A small network was shown many inputs. Here are its activations along a few directions, one row for each input.
Each table varies a few parts of the input and shows all the possible inputs, shuffled.
Descriptions start from the smaller parts, as in this example, which fits no table here: one of 5 places around a ring, together with either a single point or (one of 2 separate values, together with one of 4 places along a line) or one of 11 places along a line.
Shared parts are said once, and a part with two or three values counts as separate values.

A family of inputs:
x1: [ -2  27  21  24  -3 -16 -10  16  -5  10  14  11  -6  24]
x2: [ 13  34  17  29 -12   2  15  14  10 -16  23 -11  16  14]
x3: [  7   1 -14  21  11 -19  -8 -14 -16  39  14  13   2  23]
x4: [ 22   4 -16  26   2   3  18 -14  -5  13  25  -4  24  15]
x5: [ 14 -11 -34 -10   7  10  13 -22  -7   9  -9   1 -12 -11]
x6: [ 12 -16  -9 -28  -3  15  10  -1   0 -22 -32 -20 -16 -15]
x7: [ -2 -27 -21  -6  18  -8   0 -14   8  33 -14  18 -16 -13]
x8: [ -4  12  27   4 -13   3   3   5  -4 -41  -3 -18 -10  -9]
x9: [ 16 -10 -34  -6   6  16  25 -19   3   1   1  -4  -1  -8]
x10: [-16  10  29   3  -5 -13 -12   9  -5 -23  -4  -6 -20   2]
x11: [ 14 -15  -9 -23  -4  21  22   3  10 -31 -22 -25  -5 -12]
x12: [ -6  17  30  29   0 -22 -11  19  15  17   8  10   1  10]
x13: [ -2  14  27   8 -14   9  14   9   6 -49   6 -23   1  -6]
x14: [  2 -16  -1  25  15 -17  -6  -8  -3  45  10  23   8  14]
x15: [ 19   3 -16  21   3  -3   7 -18 -15  21  15   1  13  12]
x16: [-72  10 -22 -87 -21  42 -65  16  -7  -7  41  32 100 -20]
x17: [  2 -13 -32 -10  15  -6  -1 -18  -9  27 -10  13 -23  -1]
x18: [ -6 -35   6 -24   8   1  -2   9  12   1 -36   2 -20 -14]
x19: [ 11  33  17  25 -11  -3   3  10   0  -7  14  -6   5  11]
x20: [-21  -3  40   7  -2 -15 -11  14  11 -16  -9  -2 -14 -10]
x21: [ -1 -18  -7 -28   4  -1  -4   3  -1  -4 -32  -7 -26  -5]
- What do these inputs look like to the network? => either a single point or (one of 4 places along a line, together with one of 5 places around a ring)
- Change only the place on the ring of 5 in x3. List by row number the other rows that result. => x1, x10, x17, x21

A family of inputs:
x22: [ -4 -18 -23 -20   9  10  -6  -9  -9  22  -8  17   3  -5]
x23: [ -3 -16 -32 -18   9   4  -5 -16  -8  23   2  15   4  -1]
x24: [ -9  11  14  -5 -13   5 -11   8  -2 -20  10  -2  12   0]
x25: [ -9  18  14  -1  -9   0 -15  13  -1  -8  11  -3  18   4]
x26: [  85   -1   36  123   26  -61   75  -17    8   18  -37  -34 -117   34]
x27: [-10  18  11  10  -7  -2 -10   7   3   8  25  12  28   7]
x28: [ -9  -9  -3 -19  -1   9  -4  -3   1 -11  -7  -4   5 -16]
x29: [-11  -1   1 -20  -3  13   0   7   2 -17  -3  -4   7  -5]
x30: [-16  19  12   7  -4  -3 -14  10   0  -3  21   2  23   5]
x31: [  0 -15 -17 -22   1  14  -3   0   4  -2  -7   2   5 -11]
x32: [ -5 -20 -17 -23   4   5  -2  -7  -1   9 -10   3   5  -6]
x33: [ -8  14   4 -13 -11   8  -5   7   2 -18   3  -5   8  -7]
- What do these inputs look like to the network? => either a single point or one of 11 places along a line
- Start at x23 and move only the place on the line of 11, one step at a time. The first step leads to x22. Which rows follow, in order? => x32, x31, x28, x29, x33, x24, x25, x30, x27

A family of inputs:
x34: [-17 -31 -21 -55   8  -1 -23   2  -1   9 -39   3 -20 -14]
x35: [  60   -6   42   99   27  -61   49   -3    6   26  -40  -18 -106   36]
x36: [ 85   0  23 108  16 -45  67 -24  -1  11 -25 -39 -83  28]
x37: [-10  16  -6  10  -5   1 -17  -2  -6  19  45   8  63  14]
x38: [-17 -18 -34 -19  12   5 -18 -21 -10  41   7  37  12 -13]
x39: [-37  35  32  -4 -18  -3 -25  15  -2 -38  23  -2  11  -8]
x40: [ -5  27 -16   4  -7  13  -7   7   2  18  47  15  59  19]
x41: [-17 -25 -33 -48   9   5 -11 -15   2  -1 -25  -2 -15 -29]
x42: [-30  16  -1   8   2 -12 -27   2   7  27  42  23  44   5]
x43: [-16 -23 -22 -26  12   0 -30  -4 -13  52  -8  42   8   1]
x44: [ 90  11  13 102  14 -33  77 -14   7  10 -23 -32 -87  33]
x45: [-29  11  11   2   1 -18 -39  19   4  38  27  28  40  20]
x46: [-25 -11  17 -28  -7  11  -7  12  24 -31 -15  -7   5 -36]
x47: [ -4  -4   3 -33 -14  38  15  17  18 -44  -6 -13  20 -18]
x48: [ -1 -22 -38 -18   7  20  -6 -26 -24  29  14  24  31  -1]
x49: [  4 -11 -48 -24   5  32   4 -16 -16  28  16  30  27   4]
x50: [ -9 -15  13 -27 -12  26   5   8  11 -43  -9 -20  23 -24]
x51: [-29 -20  31 -35  -6   7 -17  29  20 -24 -26   0   0 -18]
x52: [-12  46  17  -9 -27  22  -5  20  -6 -47  27 -11  26   7]
x53: [  4 -18 -47 -53   1  32  12 -10  -4 -15 -16  -9   0 -12]
x54: [  64    1   29  106   23  -58   58  -20   11   19  -28  -24 -101   19]
x55: [ -2 -30 -37 -47   3  20   2 -20 -12 -14 -18 -15   4 -17]
x56: [-17  35  27  -3 -25  10 -15  11 -14 -46  25 -17  30   1]
x57: [-32  34  43 -11 -19 -10 -40  32  -3 -23   4   1   7   4]
- The inputs of x55 and x41 match in every part but one. If x36 is changed in the same way as x55 into x41, which row does it become? => x54
- What do these inputs look like to the network? => one of 4 places along a line, together with either a single point or one of 5 places around a ring
- Which other rows agree with x51 in the place on the line of 4? List them by row number. => x34, x35, x43, x45, x57
- Which other rows agree with x53 in the place on the line of 4? List them by row number. => x40, x44, x47, x49, x52
